These are the activations of a small network on made-up records, seen along a few directions, one row for each record.
Each row is followed by the record's values for the fields Fode, Dad, Ruza, Luzol, Meva.
Not every record has every field; a missing one is left out.
The largest differences between rows may come from other fields.
In the rows, zero is written as 500.
Strong random noise was added to every row along 19 fixed directions; ignore it. To show where, here is one row again and again, with new noise each time:
[645 612 418 556 545 477 463 479 515 618 420 344 543 322 553 529 363 494
 383 561 624 379 704 701 500 732 564 448 387 395 519 638 383 397 515 370]
[615 428 515 502 607 374 620 570 390 674 531 325 599 446 270 479 316 383
 537 386 527 526 572 366 533 538 348 685 579 527 423 645 258 582 443 455]
[667 527 764 392 472 503 346 712 276 776 685 442 819 786 285 492 592 426
 494 466 386 168 637 396 596 362 627 503 272 579 796 622 396 331 388 499]
[444 257 515 421 477 593 625 690 386 679 539 473 668 804 595 602 562 574
 409 372 499 607 646 453 566 508 450 505 554 294 545 591 516 609 609 477]
[125 547 318 505 433 486 490 624 546 535 656 472 623 776 533 429 631 667
 618 406 371 469 644 430 739 461 418 604 529 447 281 579 622 442 609 416]
[313 384 489 436 441 580 608 544 410 414 533 487 415 584 519 615 571 427
 498 544 494 696 616 364 477 468 666 687 374 526 550 567 576 406 563 488]
[444 527 358 479 420 438 756 353 684 381 609 351 554 434 442 617 400 372
 627 354 543 372 314 441 409 291 557 531 456 569 330 496 708 413 394 901]
[265 590 549 532 479 592 610 646 521 351 620 561 334 567 297 705 542 421
 496 494 390 582 508 344 366 455 579 704 308 635 495 587 407 262 723 476]
[644 756 567 704 351  76 477 922 806 561 318 628 734 382 435 321 338 563
 584 407 399 258 446 494 392 372 378 540 756 293 406 609 392 793 273 469]
[380 561 388 493 644 252 360 572 522 295 572 694 339 469 581 374 498 397
 345 656 284 504 335 290 399 351 624 415 513 549 782 553 192 599 659 530]
[341 560 368 532 625 481 628 212 695 301 556 485 383 391 628 394 357 638
 496 581 490 478 478 379 576 687 483 366 428 568 431 570 469 261 534 595]
[341 458 496 364 472 368 503 476 620 286 635 468 505 723 540 360 459 713
 411 430 307 464 545 328 433 404 481 434 502 667 546 395 736 476 485 513]
[444 584 376 617 536 741 434 495 554 542 597 582 506 408 372 521 544 460
 729 541 558 442 219 488 564 567 411 554 394 510 261 568 401 384 533 584]
[409 458 151 511 434 477 320 497 353 278 407 378 430 387 566 693 577 293
 503 683 525 404 697 524 477 449 585 504 410 570 587 444 363 522 763 336]
[555 412 430 505 464 570 464 615 558 635 372 459 706 394 555 517 478 510
 422 356 584 426 320 562 545 419 603 407 560 533 538 453 518 637 486 571]
[543 405 534 485 371 622 530 482 549 340 466 592 544 508 469 591 509 469
 556 504 590 382 285 511 303 415 506 462 376 537 465 385 589 448 573 609]
[187 657 348 562 402 489 538 721 924 620 889 654 572 602 671 375 398 573
 394 439 332 456 426 446 421 436 717 371 419 482 583 516 643 465 482 711]
[344 748 647 532 520 451 457 555 594 498 635 593 407 628 411 384 462 713
 527 328 360 551 583 570 383 570 433 570 496 479 304 394 453 475 584 292]
[494 498 453 450 480 645 579 492 507 479 430 357 514 443 465 650 493 430
 505 452 618 470 532 375 584 439 778 534 415 599 556 617 563 315 441 594]
[507 586 545 604 519 597 432 693 556 728 487 486 567 382 455 474 496 575
 355 600 463 519 561 589 626 737 511 562 366 566 573 672 516 357 447 371]
[635 343 309 617 401 600 644 572 662 405 482 497 572 427 497 734 495 375
 501 711 510 330 349 373 528 514 245 333 523 547 582 588 633 460 465 801]

[717 516 576 528 569 590 639 413 595 314 345 385 397 437 537 768 509 579
 494 584 395 500 575 317 545 570 456 271 566 563 684 584 603 404 270 741]	Fode=p2 Dad=e2 Luzol=g2 Meva=m1
[326 483 611 558 349 349 593 598 500 595 447 602 545 560 495 374 642 493
 531 446 442 652 446 546 631 372 442 722 655 500 399 428 773 642 384 485]	Fode=p2 Dad=e2 Luzol=g2 Meva=m2
[493 775 633 460 528 467 252 423 576 397 564 620 432 585 498 216 482 774
 543 425 433 402 383 664 328 537 571 473 380 467 341 363 579 450 466 329]	Fode=p2 Dad=e2 Luzol=g2 Meva=m1
[545 561 758 544 413 415 563 501 419 556 544 690 486 636 454 522 527 423
 586 459 505 469 632 527 412 444 435 464 582 388 529 359 303 550 568 449]	Fode=p2 Dad=e2 Ruza=f2 Luzol=g1 Meva=m1
[521 505 611 461 422 485 649 544 626 517 428 466 437 609 457 490 393 620
 372 315 594 551 704 412 560 477 474 452 793 583 481 390 669 522 481 368]	Fode=p1 Dad=e2 Ruza=f2 Luzol=g2 Meva=m2
[306 506 509 577 570 506 588 521 468 536 611 471 420 434 386 509 539 467
 583 494 338 748 412 444 521 571 430 742 416 589 394 560 489 509 446 553]	Fode=p2 Dad=e1 Luzol=g2 Meva=m2
[467 669 174 525 413 443 300 557 757 460 597 369 457 396 483 403 383 540
 509 505 541 398 602 632 435 494 444 483 611 582 303 401 722 574 455 362]	Fode=p2 Dad=e2 Luzol=g1 Meva=m2
[299 376 531 396 522 636 559 391 511 340 430 461 518 526 624 525 554 715
 602 395 507 708 451 553 379 541 606 619 309 404 313 519 630 421 526 517]	Fode=p2 Dad=e2 Luzol=g1 Meva=m2
[361 253 416 386 473 497 543 548 471 342 359 556 531 463 620 421 479 447
 388 578 654 578 360 396 424 415 760 657 351 471 586 648 523 439 642 464]	Fode=p1 Dad=e2 Luzol=g2 Meva=m2
[362 778 621 607 651 367 348 602 609 643 678 595 438 364 485 266 440 543
 580 507 262 672 475 487 429 600 706 620 380 460 545 624 253 550 282 467]	Fode=p2 Dad=e1 Ruza=f2 Luzol=g2 Meva=m2
[444 508 343 421 482 686 450 529 439 540 570 383 478 655 482 574 567 516
 554 475 623 516 601 530 566 510 612 573 456 418 366 635 607 390 567 445]	Fode=p1 Dad=e2 Luzol=g2 Meva=m1
[579 415 401 440 470 569 476 405 348 360 434 529 253 565 421 400 391 366
 633 616 843 598 672 325 474 564 533 656 657 407 345 522 380 522 588 186]	Fode=p1 Dad=e1 Luzol=g2 Meva=m2
[719 600 626 552 545 226 447 499 401 456 425 567 487 337 354 422 484 329
 623 667 485 443 367 610 307 481 365 710 409 345 424 656 333 552 371 517]	Fode=p2 Dad=e2 Ruza=f2 Luzol=g1 Meva=m1
[299 343 576 493 372 390 527 578 522 364 433 461 565 463 640 454 498 636
 328 696 309 601 769 457 465 657 581 567 261 710 758 514 660 374 499 380]	Fode=p2 Dad=e2 Luzol=g2 Meva=m1
[382 616 442 621 479 330 581 524 528 625 445 582 445 373 563 442 572 393
 562 537 507 633 529 568 675 485 460 629 697 372 374 575 462 609 459 510]	Fode=p1 Dad=e1 Luzol=g2 Meva=m1
[413 449 514 412 465 494 425 471 552 450 539 540 420 551 559 337 423 646
 277 443 520 590 518 577 387 551 556 446 524 666 536 294 640 537 625 317]	Fode=p2 Dad=e2 Ruza=f2 Luzol=g2 Meva=m1
[678 417 498 540 530 645 416 426 612 434 482 541 447 415 496 411 337 651
 602 570 607 556 490 536 338 767 240 402 551 448 336 399 468 589 433 361]	Fode=p1 Dad=e1 Ruza=f2 Luzol=g2 Meva=m2
[336 718 455 497 578 314 589 277 326 410 377 527 324 411 438 513 605 269
 628 328 612 517 356 508 621 203 731 666 640 455 321 484 264 493 670 550]	Fode=p2 Dad=e2 Luzol=g1 Meva=m1
[541 478 425 479 548 483 473 436 550 415 385 449 402 272 529 559 486 401
 430 426 536 627 267 573 369 376 647 499 564 583 522 393 565 672 438 618]	Fode=p2 Dad=e1 Ruza=f2 Luzol=g2 Meva=m2
[499 523 636 436 498 446 628 582 493 623 488 537 655 579 470 444 407 525
 482 305 622 416 473 537 434 421 622 608 414 306 420 631 378 406 586 488]	Fode=p1 Dad=e2 Luzol=g1 Meva=m2
[603 576 479 499 603 515 270 559 414 588 523 560 462 608 648 499 651 567
 418 594 373 518 531 608 544 546 516 299 560 331 665 538 425 643 478 483]	Fode=p2 Dad=e2 Ruza=f2 Luzol=g2 Meva=m1
[608 586 560 436 685 371 446 759 475 735 730 467 650 757 310 426 505 544
 486 331 305 428 322 467 451 375 367 582 537 295 445 792 381 618 422 627]	Fode=p1 Dad=e2 Ruza=f1 Luzol=g2 Meva=m2
[401 474 589 461 291 588 517 400 478 533 483 641 527 649 625 291 452 557
 684 477 818 505 721 526 522 562 709 577 502 324 327 405 567 425 500 269]	Fode=p2 Dad=e2 Ruza=f2 Luzol=g2 Meva=m1
[393 494 624 375 407 486 663 382 374 464 528 586 452 653 493 440 625 418
 536 517 606 519 409 450 583 330 684 707 384 469 443 576 727 280 489 614]	Fode=p1 Dad=e1 Luzol=g1 Meva=m1
[649 449 676 484 571 324 479 550 364 568 598 562 494 629 381 462 457 411
 384 499 376 462 540 469 393 456 303 453 578 514 680 411 300 652 562 429]	Fode=p2 Dad=e2 Ruza=f1 Luzol=g1 Meva=m2
[470 588 525 475 482 371 528 541 579 596 498 615 566 492 453 252 398 443
 346 452 717 337 260 596 463 420 723 587 440 439 459 672 453 359 619 489]	Fode=p2 Dad=e2 Luzol=g2 Meva=m2
[234 446 366 599 501 519 653 383 645 690 671 611 417 493 555 394 576 490
 367 477 489 670 293 627 760 533 230 450 756 634 350 358 720 562 631 620]	Fode=p1 Dad=e2 Ruza=f2 Luzol=g2 Meva=m2
[344 452 367 519 487 564 548 541 554 523 607 457 517 394 470 579 458 369
 639 465 504 607 516 393 482 443 575 624 453 545 433 517 417 514 494 572]	Fode=p1 Dad=e1 Ruza=f2 Luzol=g1 Meva=m2
[595 535 476 463 486 695 498 545 576 470 519 486 410 562 337 582 463 532
 404 447 660 410 396 579 407 529 408 517 487 535 353 502 641 360 652 404]	Fode=p1 Dad=e1 Luzol=g2 Meva=m2
[537 557 440 420 589 483 407 273 289 658 468 227 731 454 436 428 542 490
 716 337 587 318 519 576 756 436 624 525 443 536 348 562 389 425 384 569]	Fode=p2 Dad=e2 Luzol=g1 Meva=m1
[551 252 283 447 518 521 496 389 402 351 294 319 679 350 779 664 494 504
 531 491 471 448 495 475 502 447 581 315 423 460 647 416 447 669 503 670]	Fode=p1 Dad=e2 Luzol=g2 Meva=m1
[517 410 582 444 546 606 519 461 405 487 607 410 466 613 470 660 565 551
 377 560 405 572 568 654 342 656 408 515 261 504 552 541 595 379 591 506]	Fode=p2 Dad=e2 Ruza=f1 Luzol=g2 Meva=m1

Here are new rows. What are their fields?
[455 602 625 552 400 602 466 631 668 532 466 478 573 520 534 486 507 748
 521 383 355 535 577 463 540 552 591 433 507 620 532 386 737 514 269 488]	Fode=p2 Dad=e1 Luzol=g2 Meva=m1
[646 535 246 403 604 488 436 392 363 439 538  85 485 563 398 750 519 416
 593 422 479 393 749 481 559 442 439 456 573 507 428 576 511 535 435 553]	Fode=p2 Dad=e1 Ruza=f2 Luzol=g2 Meva=m1
[508 398 473 458 402 533 539 579 450 479 427 425 559 489 501 600 553 487
 439 474 502 543 438 579 422 450 527 603 419 534 482 483 703 541 503 549]	Fode=p1 Dad=e1 Luzol=g2 Meva=m1
[457 525 483 368 502 485 623 512 420 438 567 428 561 796 561 683 581 532
 560 342 463 404 623 453 474 309 587 465 463 259 471 614 483 426 610 645]	Fode=p1 Dad=e2 Luzol=g1 Meva=m1
[387 418 297 404 403 498 588 257 448 215 570 296 420 598 500 586 438 434
 716 479 575 451 771 306 496 432 513 524 513 609 365 355 599 439 521 491]	Fode=p2 Dad=e1 Luzol=g2 Meva=m1
[585 404 472 296 612 321 423 390 374 312 256 328 542 587 555 418 548 638
 318 414 507 405 460 436 599 358 593 416 615 575 594 560 595 537 506 467]	Fode=p2 Dad=e1 Ruza=f2 Luzol=g2 Meva=m1
[488 442 601 397 513 466 578 435 362 379 474 276 549 529 305 586 382 496
 582 252 465 481 622 334 390 392 594 609 434 722 486 380 381 481 522 449]	Fode=p2 Dad=e2 Luzol=g2 Meva=m1
[574 526 630 582 592 605 641 284 468 647 597 436 286 279 498 569 404 382
 570 562 506 834 676 518 505 742 486 567 491 548 517 409 493 513 245 537]	Fode=p2 Dad=e2 Ruza=f2 Luzol=g2 Meva=m2
[491 438 231 420 385 413 390 540 572 441 667 415 572 411 487 389 248 372
 546 432 596 415 483 494 198 366 624 537 440 588 435 324 455 669 553 482]	Fode=p2 Dad=e2 Luzol=g1 Meva=m1
[592 475 314 486 603 457 442 366 378 358 454 454 331 451 403 620 662 438
 450 587 439 532 256 643 516 443 110 482 648 571 338 434 586 604 656 581]	Fode=p1 Dad=e1 Luzol=g1 Meva=m1
[430 458 478 443 526 670 370 462 614 511 603 478 483 423 489 363 429 585
 438 512 506 559 396 432 503 568 669 457 401 788 575 415 626 419 408 480]	Fode=p2 Dad=e1 Ruza=f2 Luzol=g2 Meva=m1
[318 671 350 663 494 440 339 529 361 351 571 573 340 471 450 641 697 328
 752 746 291 480 737 442 593 508 321 612 447 472 468 478 250 480 648 335]	Fode=p1 Dad=e2 Luzol=g2 Meva=m2
[298 738 549 536 424 370 565 546 605 626 693 574 469 614 638 456 571 507
 598 371 351 623 606 574 490 388 699 564 533 306 433 465 634 597 327 632]	Fode=p2 Dad=e1 Ruza=f2 Luzol=g2 Meva=m1
[420 544 497 522 499 425 548 605 426 716 672 493 336 423 440 546 423 228
 438 410 483 785 687 528 416 425 604 699 613 520 556 363 385 720 525 385]	Fode=p1 Dad=e2 Ruza=f2 Luzol=g2 Meva=m2
[671 506 345 446 635 346 543 502 618 335 320 293 416 269 493 460 258 519
 414 498 510 532 511 222 508 475 598 472 665 616 593 656 464 572 289 552]	Fode=p1 Dad=e1 Luzol=g1 Meva=m1
[570 445 709 504 256 422 455 741 471 652 455 400 784 438 494 565 420 524
 343 400 430 412 709 805 196 548 611 594 207 572 649 311 620 577 481 345]	Fode=p2 Dad=e1 Luzol=g2 Meva=m1
